These are the activations of a small neural network, seen along a few directions. Each row is one input.
In each table, some parts of the input vary, and every possible input appears once, in random order.
Descriptions start from the smaller parts, as in this example, which fits no table here: one of 4 places along a line, together with either a single point or (one of 2 separate values, together with one of 5 places around a ring) or one of 11 places along a line.
Shared parts are said once, and a part with two or three values counts as separate values.
In the rows, 128 means zero.

Other details of the inputs vary at random and push rows far along three fixed directions, the same in every table; ignore that.

Rows:
x1: [119 120 132 128 118 138 108 118 108 140 126 125]
x2: [126 139 131 107 174 107 159 151 142 126 145 132]
x3: [122 136 138 135 155 113 167 164 145 123 135 149]
x4: [108 132 161 106 170 116 150 147 120 125 151 141]
x5: [231 190 197 118 102 201 119  95 165  62 105 196]
x6: [133 112 110 121 124 128 115 111 117 126 128 115]
x7: [122 112 130 134 122 135 103 125 108 134 125 130]
x8: [241 172 182 111 125 191 107  94 160  51 111 189]
x9: [122 127 129 124 119 136 110 116 108 138 127 114]
x10: [134 111 112 119 128 126 110 112 119 125 130 114]
x11: [118 109 118 125 121 128 115 104 118 129 126 133]
x12: [128 110 118 132 128 135 105 123 110 134 122 131]
x13: [139 152  93 183  63 123 144 143 183 140 101 105]
x14: [129 122 114 114 122 130 113 110 114 130 130 109]
x15: [114 137 107 190  61 124 148 149 160 150 103 117]
x16: [120 112 116 124 125 129 109 106 120 136 123 133]
x17: [121 110 130 134 118 136 110 123 103 131 126 132]
x18: [122 122 126 118 117 130 113 107 118 130 129 106]
x19: [133 112 112 129 127 132 110 120 109 130 125 123]
x20: [122 139 137 133 156 114 166 165 144 127 134 149]
x21: [119 111 118 125 124 128 108 106 122 132 126 132]
x22: [122 125 123 114 118 133 115 106 112 133 128 109]
x23: [109 142 152 104 168 115 157 148 119 130 149 130]
x24: [122 102 121 124 137 133  97 119 101 132 129 128]
x25: [134 115 108 119 125 129 114 112 117 130 127 116]
x26: [111 138 158 103 170 114 152 146 121 124 152 130]
x27: [120 130 134 112 180 109 152 158 128 128 145 137]
x28: [121 112 129 131 121 137 109 123 101 134 125 132]
x29: [110 109 135 117 131 135 100 113  96 138 135 121]
x30: [123 114 128 133 122 137 105 125 105 137 123 131]
x31: [112 133 141  82 191 107 148 141 117 127 158 122]
x32: [130 131  87 190  78 118 138 154 167 146 103 113]
x33: [123 126 123 114 121 133 111 107 115 136 127 108]
x34: [129 131  86 194  70 117 148 154 166 144 100 114]
x35: [109 140 149  93 176 110 153 141 129 127 153 122]
x36: [119 135 153 128 156 116 156 161 136 123 139 149]
x37: [141 129 117 125 108 136 116 109 127 121 123 113]
x38: [121 123 124 117 115 132 117 107 114 130 128 108]
x39: [121 149 132 138 140 109 177 153 169 128 129 153]
x40: [124 147 139 137 142 109 172 150 172 120 130 154]
x41: [128 160 110 165 122  98 189 180 197 135 123 127]
x42: [120 123 131 125 115 135 115 114 106 132 129 114]
x43: [141 120 121 151 106 138 115 126 133 122 114 136]
x44: [117 118 132 117 127 134 102 111 100 136 134 111]
x45: [129 119 117 118 121 128 111 111 119 126 131 106]
Each input here is: one of 5 places around a ring, together with either a single point or one of 8 places around a ring.
Changing only the place on the ring of 5 turns x1 into x4. The same change can be made to x31. Which row results? -> x45
Which other rows does x3 become when the place on the ring of 8 takes its other values? List them by row number. -> x6, x15, x17, x34, x37, x38, x42
Which other rows agree with x5 in the place on the ring of 5? List them by row number. -> x14, x19, x20, x22, x23, x25, x28, x39
Which other rows does x44 become when the place on the ring of 8 takes its other values? List them by row number. -> x7, x13, x24, x29, x32, x35, x41
